These are the activations of a small neural network, seen along a few directions. Each row is one input.
In each table, some parts of the input vary, and every possible input appears once, in random order.
A made-up example of a description, with smaller parts first: one of 6 places along a line, together with either a single point or one of 9 places along a line or (one of 3 separate values, together with one of 5 places around a ring).
Shared parts are said once, and a part with two or three values counts as separate values.

Other details of the inputs shift rows strongly along two fixed directions, in all tables alike. That doesn't count.

Rows:
r1: [-33 -16  47  59  34  16  53  51   8   0 -12 -15]
r2: [ 26  17 -45 -49 -36 -43 -16 -38  14  -8  14  12]
r3: [-48   4  55  68  21  15  30  34  -8   1 -14 -23]
r4: [ 21  16  24 -26  39  51 -56  27 -20 -21   8  13]
r5: [-43   9  61  65  22  11  39  34  -3   3 -11 -21]
r6: [ -2 -18  15 -43  61  57 -44  -8 -48  -3  13   2]
r7: [ 34  23 -29 -42 -39 -39 -26 -42  12  -2   4   6]
r8: [ 28  23 -34 -38 -39 -40 -30 -42   9   1   7  10]
r9: [ 54  13 -33 -39 -33 -22 -14 -33  20  -5   4  10]
r10: [-47 -23  33  62  29  26  36  59  -6   3 -16 -14]
r11: [-18 -11  49  48  36  13  58  44  13  -8 -18 -20]
r12: [-28 -37 -13  42 -43 -33  72 -54  10  52 -12 -17]
r13: [ 12  14 -48 -30 -45 -31 -42 -34  -1   5   2  13]
r14: [ 19 -25  20 -35  52  72 -47  -7 -40   5   5   5]
r15: [ 20  -6 -68 -40 -42 -30 -29 -20  16   7   4  21]
r16: [  5   8 -65 -37 -42 -35 -33 -29  -1   1  13  17]
r17: [ 18  26  29 -41  55  30 -42  18 -23 -38   9  -1]
r18: [-20  -6  56  67  22  23  50  38   6   1  -8 -15]
r19: [ 48   9 -37 -39 -41 -23 -17 -33  21  -1   7  15]
r20: [ 10   5  12 -36  49  43 -54  39 -18 -21   5  14]
r21: [ 12   8  14 -19  34  54 -65  30 -30 -20   3  12]
r22: [-30  -6 -27  55 -64 -76  91 -26  40  25   0 -10]
r23: [  8  13 -62 -39 -42 -38 -30 -33   5   0  15  16]
r24: [-38  -5 -32  55 -67 -73  89 -22  39  29   0  -7]
r25: [-24 -62 -32  37 -37 -29  84 -37  21  54 -12 -10]
r26: [ 26  31  41 -35  48  31 -51  11 -23 -32   0  -7]
r27: [-33  -9  47  71  18  30  38  42   0   3 -11 -14]
r28: [ 23   6  22 -41  52  40 -46  33 -13 -29   1   8]
Description of these inputs: one of 4 separate values, together with either a single point or one of 6 places along a line.
Changing only the choice among 4 separate values turns r17 into r11. The same change can be made to r16. Which row results?
> r10
Change only the choice among 4 separate values in r18. List by row number the other rows that result.
> r1, r8, r22
Which other rows agree with r18 in the choice among 4 separate values? List them by row number.
> r4, r9, r14, r19, r21, r27

Rows:
r29: [ -5  28  33 -45  46  39 -85  28 -34 -28  18   8]
r30: [ 12  24  -2 -16   3  28 -36   6 -10 -26  14  -1]
r31: [ -8   6 -25   2 -30 -46  10 -17  22  -7  -1   2]
r32: [ 22   2 -35 -29 -31 -21 -17 -12  23  16 -15  19]
r33: [ 25  -4  -4  13 -15 -10   3  -4   3   3  -5   7]
r34: [ -8  -1  18  33 -13  -4  24  -3   8  23   5  10]
r35: [ 18  -9  37 -24  54  49 -32  13 -21 -19  12  -4]
r36: [ 10  -8 -12  -4   8 -13  18 -12  19   1  14   0]
r37: [-10 -15  18  48 -11   2  58  24  27  18 -15   2]
r38: [-20  -9  42  64  15   0  34  30  -1   8 -27 -17]
r39: [-15   1  57  29  66  39  19  38 -11 -25   3  -6]
r40: [  8  18 -14   2  -8   0  19 -20   2  -5   2   0]
r41: [-20   2  18  30 -10 -13  16  -2   7  26  -7   5]
r42: [ 12  -8 -19   6 -40  -6  24 -42  12  12  -6  -5]
r43: [ 20  -6  10 -27  18   7 -30  -4 -24  -6  -7 -13]
r44: [ -1  -4  -3   1 -16   4   2 -28   2   8 -17 -11]
r45: [ 26  21 -27 -50 -10 -24 -55 -12 -17 -28   1   8]
r46: [-12  -2   6  34  -7 -17  14  13  22   9  -8  -4]
r47: [ 19  -8 -27   0 -19 -36  31 -22  12   8   6  -5]
r48: [ 12   5  12   5  20   1  12   7 -15 -19   0  -1]
r49: [  4 -11  10  35  -5  -4  26   2  23   8  -2   6]
r50: [  0  -6  26  -3   9  14   7  -9 -15  13  14  -4]
r51: [ 26  -7 -20 -63  -9   5 -42 -19   2  -1 -11  13]
r52: [ -7   7  14   6   7  -8 -19  27 -11 -21  -5 -14]
r53: [  8  23  33  -8  51  59 -56  23 -26 -14 -14   0]
r54: [  8  30  18 -16  29  45 -37  14 -25 -35  10  -1]
r55: [ 16 -17  -5 -15 -12   3  22  -6   9  11  -1  -2]
r56: [ 18  20 -52  -9 -55 -32 -16 -34  19  17  -8   4]
r57: [ 28 -17 -28 -36 -33  -7   2 -27  18   8  -3  13]
r58: [-36   6  61  47  41  23  46  28 -15  -1   6  -7]
r59: [ 21  11 -36 -26 -21 -44  -8 -28  -1  -5  -7   5]
r60: [-18 -17  49  22  43  25  12  19  -7  -2  -8 -22]
r61: [  5   0  -2 -33  -7  -8 -22 -28 -11  16   8   1]
r62: [ 18   7 -26  17 -40 -10  17 -28  19  17  -5   6]
r63: [ 10   5 -32   3 -22 -18  32 -32  17  13   7  -7]
r64: [ 17  10   1 -61  52  28 -48  19 -11 -13   0   5]
r65: [ -6 -32  -3 -31  35  56 -53   1 -39  -4   2  10]
r66: [-19  15  53   7  39  41 -26  39 -24 -21  23  -1]
r67: [ 12  13 -24 -44   2 -13 -14  -4   5  -7  -8  13]
r68: [ -8  11 -17   9 -40 -38   1 -16  15  28   3   9]
r69: [ -1   7   8  -2   8   9 -12  35   8   4 -15   3]
r70: [ 33  34 -42 -68   0   1 -62 -35 -13 -16   2  13]
r71: [-19 -13  59  24  27  36  15  10 -17   5   4  -6]
r72: [-14   7   8 -10   6   2 -11  36   7 -14  -7  -4]
r73: [-27 -14 -44  -2 -19  -5 -10  -3 -18  -2   8  14]
r74: [ 17  -1 -30   0 -42 -21  19   3  31  15   0  14]
r75: [-23 -14  -5  50 -41 -29  71 -29  20  33 -20 -30]
r76: [ -3  29  17 -19  30  38 -57  23 -21 -29   0  -9]
r77: [-22  17   2  -4 -16 -24  -3 -10  -2   0   6   5]
r78: [ -3  -2 -12  38 -37 -44  26   2  16  16 -16 -10]
r79: [  5 -17 -20 -15 -29 -24  23 -18  17  22 -14  -6]
r80: [18  4 14 17  6  8 -9 24 -8 -8  2  0]
r81: [ 38  17 -28 -46 -15 -14 -43 -15 -15 -31  14  14]
r82: [ -7  -1  45  40  37  32   6  43   3 -10   4  -3]
r83: [ 18  21 -32 -65 -10 -11 -49  -1   0 -21  -1  18]
r84: [ 12 -21   1  -1 -10   0  10 -22  14   1   2   2]
r85: [ 33   8 -60 -55 -55 -31 -23 -16  26  -8  16  21]
r86: [-18  -1  30  21  28   7  32   8  -4  13  16  -6]
r87: [-11  23 -12   4 -18 -11  -1 -11   1 -10  -8  -8]
r88: [-50 -30 -28  55 -19 -23  74  -5   2  26  -6  -1]
r89: [-21  10  66  39  45  45  -3  48 -20   0  12  -1]
r90: [-17   6  16  -5  26  -3   1  -1  -7  12   8  -4]
r91: [ -2  -8 -22  36 -58 -53  48  -6  23   1   4 -10]
r92: [ 12  -9 -31 -14 -18 -23  37 -11  28  14   5   4]
r93: [-12 -39 -32  -8 -10   6   2 -21 -17  24   4  -1]
r94: [  3  -8 -24 -25 -45 -34  -5 -52   9  24   0   9]
r95: [  9  28  20 -44  28  31 -59   7 -31 -29  28  18]
r96: [-19 -26  27  47 -10 -16  47  -1   3  11 -26 -24]
r97: [-14  12 -16  -3 -25 -41  20 -30   8  16   3   7]
r98: [  1  -2  10   0  30  -7   2   8  -9  -3  -6 -15]
r99: [-14   7  13  65 -18   5  49  12  15  14  -7 -14]
r100: [ -9 -24  45  50  15  10  53  17 -11   5  -8 -28]
r101: [  6 -24  16  26 -12  -4  33  -9   0   3  -9 -11]
r102: [ 36  -7 -38 -65 -21 -16 -55 -48   8  -3   1  16]
r103: [  3   5  -8   2 -12 -16   8  -5  14 -18  13   6]
r104: [ -2   8  40  -7  59  47   4  44 -14 -24  -2   4]
r105: [ 20  -5 -79 -54 -22   4 -82 -12 -17   9  15  35]
r106: [-10  13  22   3  47  31  -6  13 -13  -5  -6 -19]
r107: [ 30  10 -28 -46 -11  -7 -52  -8   9 -27  26  17]
r108: [-38  -7  18  52  -8 -26  40  22  26  -2  -5 -19]
r109: [-10   8  29   0  49  15  -9  19  -8 -21  -4  -2]
r110: [ 49  11 -32 -63 -10  18 -50 -42 -15  -5  12   6]
r111: [-26 -24  -2  -2  58  41 -12  23 -31   4  10  -1]
r112: [-25 -35 -52  44 -49 -30  37 -17  16  42  -9  14]
r113: [-28 -14  14  41  15 -22  54   5  24  13  -7 -19]
r114: [ -2   0  33  12  39  25 -24  24  -1  -6 -10   3]
r115: [-58 -21  24  40  40  51 -11  62 -34 -12   6  -8]
r116: [-24  -6  -1  43 -35 -28  78  15  30   4  -6  -5]
What do these inputs look like to the network?
> one of 8 places around a ring, together with either a single point or (one of 2 separate values, together with one of 5 places along a line)
Changing only the place on the ring of 8 turns r97 into r41. The same change can be made to r39. Which row results?
> r49
Changing only the place on the ring of 8 turns r46 into r108. The same change can be made to r78. Which row results?
> r52
Changing only the place on the ring of 8 turns r100 into r48. The same change can be made to r75. Which row results?
> r70
Which other rows agree with r54 in the place on the ring of 8? List them by row number.
> r31, r45, r73, r77, r81, r83, r87, r95, r103, r116
Change only the place on the line of 5 in r60. List by row number the other rows that result.
> r43, r61, r75, r79

Rows:
r117: [ 24  20   3  -1 -14  -6   2  11  24 -10   5  10]
r118: [ 13   6  29   3  31  30 -20  41  -8 -30  -8  -5]
r119: [ 23  11 -21 -40  -6 -24 -18 -18  -1 -19   5   1]
r120: [  2   2  -7 -28  14  -8 -10  -7  -2  -3  -8  -4]
r121: [-11  -9  26   7  34  54 -16   2 -36   2   6  -3]
r122: [ 22   0 -29 -21 -18 -12 -17  -4  15   4 -14   8]
r123: [ 15  17 -19 -12 -30 -23 -23 -24  -3  -8   0  -2]
r124: [-17  26  49  45   9   6  21  17   2  -6   3 -10]
r125: [  6  -5 -20 -28 -17  -2 -38 -29 -11  16   5  11]
r126: [-58   4   5  50  10   0  24  54  -2 -10   6  -1]
r127: [-25 -34 -10  38 -16 -16  77 -24  10  27   1 -13]
r128: [-14  17  46  26  25  -1  39  22   9 -12   6 -11]
r129: [  2  19  25 -26  40  39 -64  14 -32 -14  -8  -3]
r130: [ 18 -24 -33  -5 -19   7  11 -19   6  16   5  10]
r131: [-20 -29 -19  14 -27 -39  50 -26  19  31  -3  -4]
r132: [ 18 -20 -26 -21 -18  -4 -16 -10   9  16  -1  16]
What do these inputs look like to the network?
> either a single point or (one of 3 separate values, together with one of 5 places along a line)
Change only the choice among 3 separate values in r128. List by row number the other rows that result.
> r117, r124

Rows:
r133: [ 40 -14 -38 -73  14  31 -67 -22 -17   3   3  22]
r134: [-47  -5  13  55   2  -4  43  42  12   4  -3  -4]
r135: [ 52   2 -43 -76 -29 -27 -31 -73   6  12  18  17]
r136: [ 56 -11 -55 -78 -26 -22 -26 -55  15  10  17  25]
r137: [  1 -28 -41  -9 -23  -1 -13  -8  -1  15  -4  11]
r138: [  2  18  14  -9  15  -5 -10  -2  -8 -17  -1 -10]
r139: [ 28  -7 -61 -23 -57 -56  36 -47  33   8   6   7]
r140: [ -2  -2 -19  26 -51 -56  73 -46  27  16  -1 -15]
r141: [-53  11  41  57  17   7  28  33  -7   0  -1 -14]
r142: [-34 -21  60  48  48  48  28  17 -25  16 -15 -23]
r143: [-36 -27   2  55 -26 -10  43 -11  -2  30 -13 -16]
r144: [-15  30  77 -16  92  61 -67  59 -45 -40  -2  -8]
r145: [ 24  23  -1 -72  47  28 -91  32 -22 -36   7  19]
r146: [ 34  24   0   8 -44 -25   4 -22  26   0  -6   1]
r147: [ 12  12 -16 -48  34  45 -86  29 -32 -26  20  26]
r148: [-37  -5 -34  56 -67 -53  56 -25  20  29   3  -3]
r149: [-26  -3  49  40  47  19  35  51  -2 -19 -12 -20]
r150: [  1   4  54  61  11  19  43  49  23  -7 -17 -13]
What do these inputs look like to the network?
> one of 2 separate values, together with either a single point or one of 8 places around a ring
Changing only the choice among 2 separate values turns r145 into r144. The same change can be made to r139. Which row results?
> r140
Change only the choice among 2 separate values in r133. List by row number the other rows that result.
> r142

Rows:
r151: [-52  32  54  14  58  33 -22  44 -27 -19  -3 -23]
r152: [ 33  13  -9 -50  46  12 -41  14   2  -8  18  30]
r153: [ 25  -3 -12 -42  23  42 -45  22   2 -11  17  37]
r154: [-11 -43 -56 -18 -45 -25   9 -30   7  23  14  24]
r155: [  3 -20  14  53 -13  19  64   8  16  36 -18  -6]
r156: [-15  53   2 -43  18  10 -66 -14 -34 -24   9  11]
r157: [ 47   6   9 -47  29  19 -30 -13  11   0   2   8]
r158: [ 41 -14 -39 -10 -32 -50  39 -38  46  32 -12  11]
r159: [-16  -5  19  45  15  37  39  39   1  20   7   8]
r160: [ -2  17  62  37  22  28  52 -13   4  10  -8 -12]
r161: [ 44  14   7 -41  -1   7 -43  24  11 -38  -9   4]
r162: [ 25  39   9 -44  17 -10 -60  24  -2 -43  26  12]
r163: [-34 -26  47   6  84  32  -4  40 -37  -5  10   0]
r164: [ 13  20 -28  15 -38  -9 -33  -4  -1 -19  27  15]
r165: [ 18 -12  14 -53  23  18 -38 -38 -29   4   9 -14]
r166: [ 15 -32  -5 -18  15  50 -55 -30 -45   7   9   0]
r167: [-36  14  46  38  19   0  21   9  -5   7 -29 -41]
r168: [-26  29  34  49 -22 -37  52  19  22 -14  12 -23]
r169: [ 45  -4 -47 -60  47  28   5 -14 -26 -60  -1 -20]
r170: [ 18  24 -18 -31 -13 -12   1 -26  21  10  25   9]
r171: [  7  33  87  17  47  32  -8  39 -14 -39  -4 -33]
r172: [ 15   2 -37   5 -18  19 -15 -19   5  11  25  25]
r173: [-15 -33  69   4  74  45  -5  16 -34   0  -5 -24]
r174: [-11 -27 -41  -2 -19  11 -26 -35 -26  16  29  15]
r175: [-23  -5  13  58 -27 -21  45  45  26 -15   3   3]
r176: [-44 -33  16  39  16  31  31  23 -32  25  11  -4]
r177: [-36 -17   9  41 -13 -14  43  25  24  16 -47 -22]
r178: [ 16  18 -46   6 -66 -43   4   0  15   1  18  16]
r179: [ 12  16  -1 -41  24  -3 -60  -5 -10  -8 -19  -6]
r180: [-10 -31 -38 -43 -16  -9  -7 -14   2  11  13  19]
r181: [-20   9 -49 -32 -25 -22 -27  11  17  -2  -9  16]
r182: [ -1 -27  19  35  -8   8  70  16  44  22 -26  -8]
r183: [ 46  11 -15 -12 -24 -57  -2  -7  24 -15 -10   2]
r184: [ -3  -6 -55  26 -59 -25 -11 -41   4  26 -18  -6]
r185: [ 13 -38 -30 -14 -27   5  -1 -35 -21  35  -3   0]
r186: [ 47  28  18 -37   9  -9 -47   5   4 -35   2  -3]
r187: [-17  11 -69  -2 -56 -33 -10  -9   3  25  -2  14]
r188: [ 10 -23  56  15  57  76   0  48  -2  -6 -17   2]
r189: [  8  -7   0 -23 -20 -16   7 -74 -19  18   5  -4]
r190: [ 26 -32  -1 -49  39   7 -38 -19 -27   5  -3   3]
r191: [ 15  -7 -51 -23 -42 -28  25 -10  49  19   8  26]
r192: [-25   3  17  46 -25 -29  52  49  37 -17  -2  -4]
r193: [  8  48 -17  -3 -64 -61  11 -39  16 -17  21  11]
r194: [-26  -7  29  41  36 -13  22  31  -1   8 -42 -22]
r195: [-20  -2  18  41   4 -16  65  14  35  21   9  -2]
r196: [ 31  31   1 -41  27 -16 -58  33  -6 -43  19  20]
r197: [ 33   7 -23 -12 -48 -36  40 -57  43  31  -1  -7]
r198: [ 38  12 -19   2 -48 -17  -6  -4   6  -4  -6   2]
r199: [-50  11  26  48  46  60 -39  48 -39 -12   2  -7]
r200: [-10  30 -13 -49  29   0 -72  14 -14 -19   5   9]
r201: [ 28   3 -35  32 -72 -32   3 -35  17  -1   1  -2]
r202: [ 36  -5 -18  -6 -46 -24  -7   1  25 -17 -10   8]
r203: [ 29  39  -7   3 -70 -61  27 -56  21  -7  -2  -3]
r204: [ 18 -45  -4 -43  16  38 -43 -11 -27   3  -4   9]
r205: [-21  -1   5   0  88  55  40  49 -37 -67  13 -25]
r206: [-49 -15  41  25  28   8  37   1 -18  12  17 -22]
r207: [-34 -25   6  54 -16  -6  37  22  14  18 -42 -15]
r208: [-27 -57  17  29  -6   1  61   0   9  28 -22 -20]
r209: [-58 -13  -8  52 -17 -12  33  37  15  11 -18   0]
r210: [ 13  11 -18 -27   7  27 -60   9 -30   7 -21   1]
r211: [-47 -29  34  26  36   2  36  12 -12  13  13 -12]
r212: [ 11  30 -26 -12 -43 -32  28 -55  24  17  22  21]
r213: [ -5  13  10 -53  27  20 -47 -37 -45  -9  32  14]
r214: [ -4  23 -22 -46  39  -7 -70  23 -17 -18  -2  17]
r215: [ -2 -22  12  71 -13  26  50 -10  15  27 -10  -9]
r216: [-39  20  35  53 -12 -23  46 -21  -3  14 -31 -28]
Changing only one part turns r194 into r214. The same change can be made to r189. Which row results?
> r213
Changing only one part turns r167 into r151. The same change can be made to r179. Which row results?
> r200
What do these inputs look like to the network?
> one of 2 separate values, together with either a single point or (one of 4 separate values, together with one of 8 places along a line)
Change only the choice among 4 separate values in r215. List by row number the other rows that result.
> r166, r184, r201
Change only the choice among 2 separate values in r207. List by row number the other rows that result.
> r209
